Each row below holds a small network's activations on one input, seen along a few directions.
In each table, some parts of the input vary, and every possible input appears once, in random order.
Descriptions start from the smaller parts, as in this example, which fits no table here: one of 2 separate values, together with either a single point or one of 11 places around a ring or (one of 4 places along a line, together with one of 8 places around a ring).
Shared parts are said once, and a part with two or three values counts as separate values.
(in the rows, 128 means zero)

Other details of the inputs shift rows strongly along two fixed directions, in all tables alike. That doesn't count.

Rows:
R1: [119 133 120 122 153 159 136 143 135 158 145 134 149]
R2: [214 143 128 114  67  73 115 179 130 135 116 158  85]
R3: [ 83 114 138 153 121 112 127  57  85  73  93 111 129]
R4: [ 93 124 128 128 161 141 126 119 140 133 153 114 145]
R5: [128 122 112 111 163 162 141 152 151 162 146 151 140]
R6: [ 95 122 129 126 164 147 133 111 122 129 136 131 146]
R7: [125 137 113 116 152 151 126 167 169 173 176 118 145]
R8: [195 134 130 130  57  76 119 140 101 108  84 155  86]
R9: [ 89 111 141 156 114 133 132  59  90  71  81 107 125]
R10: [114 132 136 121 158 148 128 145 161 143 159 112 140]
R11: [130 128 118 115 167 163 147 152 144 163 143 152 146]
R12: [197 149 139 131  50  77 109 163 133 119 114 117  89]
R13: [206 165 137 138  48  86 113 180 118 143 119 126 106]
R14: [121 129 112 115 153 159 133 150 148 166 154 132 147]
R15: [209 154 127 124  52  82 112 178 121 144 116 139  98]
R16: [195 154 130 138  45  80 110 162 117 130 112 122  99]
R17: [117 130 122 126 145 163 138 143 158 152 147 109 145]
R18: [105 128 114 129 149 160 132 135 146 154 151 115 150]
R19: [121 141 136 124 157 158 137 155 160 155 158 113 150]
R20: [207 150 128 118  57  71 107 177 127 139 125 139  92]
R21: [105 119 113 114 162 149 130 132 147 149 155 130 142]
R22: [ 83 114 139 154 121 114 124  58  84  72  93 113 127]
R23: [ 99 121 123 131 149 166 137 121 147 135 137 109 144]
R24: [ 92  95 135 134 142 108 128  58  89  66  88 146 111]
R25: [ 99 103 114 116 170 147 138 108 135 125 131 147 131]
R26: [ 82 110 133 160 111 122 128  49  75  70  80 112 127]
R27: [128 129 126 111 174 155 140 155 147 157 151 154 143]
R28: [118 130 125 110 167 143 127 152 151 158 165 133 143]
R29: [207 149 142 123  71  74 118 167 110 122 104 160  92]
R30: [125 122 123 105 178 144 138 152 155 155 157 151 138]
R31: [127 135 123 106 168 143 130 166 160 171 174 133 147]
R32: [115 131 113 120 152 146 129 149 160 161 166 115 145]
R33: [ 98 101 130 143 131 127 138  60  79  75  74 147 119]
R34: [ 80 108 136 148 125 103 121  55  91  70  99 110 122]
R35: [196 148 140 131  50  80 106 163 133 118 115 118  87]
R36: [ 83 106 145 147 126 111 125  56 101  63  94 104 118]
R37: [ 77 101 138 149 125 106 128  35  66  56  74 125 122]
R38: [123 139 129 128 150 168 141 155 156 160 151 112 152]
R39: [101 124 120 127 159 158 141 118 125 143 134 130 152]
R40: [117 138 138 127 154 157 133 147 154 146 153 114 146]
Each input here is: one of 2 separate values, together with one of 4 places along a line, together with one of 5 places around a ring.
- The inputs of R19 and R40 match in every part but the choice among 2 separate values. If R30 is changed in the same way as R19 into R40, which row does it become? => R24
- Change only the place on the line of 4 in R7. List by row number the other rows that result. => R21, R25, R35
- A walk changes only the place on the line of 4. It starts at R2 and steps to R20. List the rest of the walk in order. => R32, R12

Rows:
R41: [106 133 118 124 171 191 145 168 198 179 183  83 164]
R42: [143 132 111 138  58 102 107 118 115 119 106 104 111]
R43: [153 121 116 135  80 121 126 113 105 111  86 125 107]
R44: [ 48  84 111 105 231 174 154  81 137 119 140 150 150]
R45: [159 117 123 132  83 128 139 113 106 109  71 148 110]
R46: [175 161 130 121  94 136 123 214 195 186 173  83 131]
R47: [151 114 128 114 111  85 115 115 107  99 105 149  95]
R48: [103 149 117 121 185 174 138 169 155 193 194 125 180]
R49: [ 43 103 121 142 195 202 154  75 161 119 139  86 165]
R50: [ 28  90  98 118 213 152 126  75 146 129 167 120 159]
R51: [ 53  79 116 102 232 178 157  78 138 121 131 161 155]
R52: [107 154 146 126 190 174 141 175 175 176 192  96 177]
R53: [ 67  95 143 136 160 110 125  56 126  63 119  99 121]
R54: [ 45  90  94 135 202 208 167  76 134 132 123 130 164]
R55: [200 158 109 105  96 147 126 222 175 211 168 126 126]
R56: [151 120 111 144  80 116 127 112 104 113  88 130 107]
R57: [141 125 108 146  67 108 121 110 109 113 107 114 112]
R58: [166 131 114 140  63 107 122 130 112 130 104 124 103]
R59: [122 142 132 106 202 194 158 173 153 190 159 159 178]
R60: [166 148 112  92 127 105 102 201 177 185 189 133 125]
R61: [ 95 131  85 121 164 184 132 162 181 201 187 105 169]
R62: [ 43  85 112 105 222 167 140  74 139 127 154 131 152]
R63: [141 146 142 139  89  98 116 118  88 109 115 123 126]
R64: [156 109 129 119 114  88 130 115 107  99  91 177  98]
R65: [142 126 114 138  67 113 120 111 110 111 105 110 112]
R66: [146 154 168 153  99 101 122 121 109  95 109 109 121]
R67: [ 73 110 133 152 158 137 138  57  72  88  93 133 146]
R68: [144 114 125 123 105  77 113 111 108 106 116 145  95]
R69: [167 120 118 139  77 120 139 121 107 115  73 154 108]
R70: [135 126 152 126  99  70 106 118 138  90 126 100  99]
R71: [187 158 143 103 134 111 118 210 196 168 183 128 115]
R72: [146 117 152 126 109  97 107 123 123  84 112 143  89]
R73: [154 146 148 136  89  98 118 124  85 116 106 131 118]
R74: [184 141 114  96 145 119 132 209 168 181 168 171 116]
R75: [152 143 147 137 104 109 133 123  82 105  91 149 119]
R76: [156 137 146 142 105 109 137 120  83 110  82 165 124]
R77: [173 146 115  90 130 111 113 202 174 181 188 140 123]
R78: [131 148 134 150  86  87 106 118  90 116 118 119 128]
R79: [ 83  94 112 141 133 157 150  59  96  86  76 128 127]
R80: [145 154 168 149 100 108 121 124 105  95 104 121 116]
R81: [177 168 132 119 126 132 126 206 144 198 172 140 144]
R82: [139 118 120 125  98  73 109 111 112 101 125 138 100]
R83: [ 48 111 126 128 219 191 151  83 113 132 136 127 179]
R84: [ 73 112 135 152 160 141 149  59  72  84  87 144 144]
R85: [156 126 141 146  72 128 116 129 121  98  93 120  99]
R86: [179 160 130 121 110 158 130 207 188 180 159 115 125]
R87: [150 113 122 123 111  80 116 114 106 101 107 153  95]
R88: [145 127 151 126 110  88 113 118 130  85 112 132  90]
R89: [133 148 139 141  86  92 105 119  91 114 116 115 128]
R90: [ 71 114 161 155 154 152 129  67  88  71  98 122 139]
R91: [174 181 158 123 114 120 119 219 171 182 182  95 145]
- The inputs of R87 and R56 match in every part but one. If R50 is changed in the same way as R87 into R56, which row does it become? => R61
- The inputs of R43 and R83 match in every part but one. If R41 is changed in the same way as R43 into R83, which row does it become? => R52
- Describe the family of inputs behind these rows. => one of 3 separate values, together with either one of 5 places along a line or (one of 2 separate values, together with one of 6 places along a line)

Rows:
R92: [219 176 144 136  56 106 128 192 104 155 105 147 118]
R93: [151 132 136 136  72  89 107 126 128 102 118  98  97]
R94: [ 88  91 134 144 100  88 113  32  84  37  74 117  93]
R95: [ 42  76 111 117 207 160 143  57 130  96 124 138 140]
R96: [ 81 114 157 160 102  84 110  38  70  40  84  92 112]
R97: [ 96 128 128 142 127 141 126 114 155 122 146  75 138]
R98: [162 152 105 117 147 206 153 212 175 218 165 140 160]
R99: [156 140 155 136  77  62 100 115  93  81 105 130  94]
R100: [ 17 102 115 149 181 170 136  53 139 109 147  67 169]
R101: [166 139 117 150  63 127 130 130  89 128  84 138 118]
R102: [ 90 142 133 132 172 171 134 151 185 164 185  78 166]
R103: [174 141 141 151  56 107 133 119  82 102  63 138 109]
R104: [170 111 120 116  88  56 115 109  90  92  89 175  80]
R105: [163 160 119 120 153 203 152 215 170 217 165 142 165]
R106: [201 151 127 116  58  67  96 180 138 141 138 134  90]
R107: [ 38  78 106 119 204 152 139  56 121 103 129 140 146]
R108: [105 117 122  99 205 162 139 154 171 162 172 150 150]
R109: [223 135 123  99  84  66 116 183 133 137 120 181  76]
R110: [114 124 108 126 156 195 158 137 142 166 128 131 159]
R111: [219 177 143 143  53 114 126 194 101 155 105 148 116]
R112: [ 50  72 124 119 212 140 148  40 102  78 104 162 133]
R113: [ 55  83 131 122 205 126 143  41  85  74 104 164 135]
R114: [138 150 112 106 152 154 120 203 197 205 208 101 151]
R115: [ 90 149 142 139 160 151 128 138 158 147 174  79 164]
R116: [148 149 128  97 171 154 124 209 198 196 202 131 146]
R117: [166 137 118 143  65 119 133 128  93 128  84 137 119]
R118: [106 124 131 107 193 142 133 142 144 146 162 151 147]
R119: [155 137 154 146  62  71 102 114 109  82 101  99  93]
- The inputs of R117 and R92 match in every part but one. If R101 is changed in the same way as R117 into R92, which row does it become? => R111
- Describe the family of inputs behind these rows. => one of 4 places along a line, together with either one of 2 separate values or one of 5 places along a line
- Which other rows agree with R110 in the place on the line of 4? List them by row number. => R93, R94, R95, R97, R98, R109
- A walk changes only the place on the line of 4. It starts at R104 and steps to R109. List the rest of the walk in order. => R112, R113
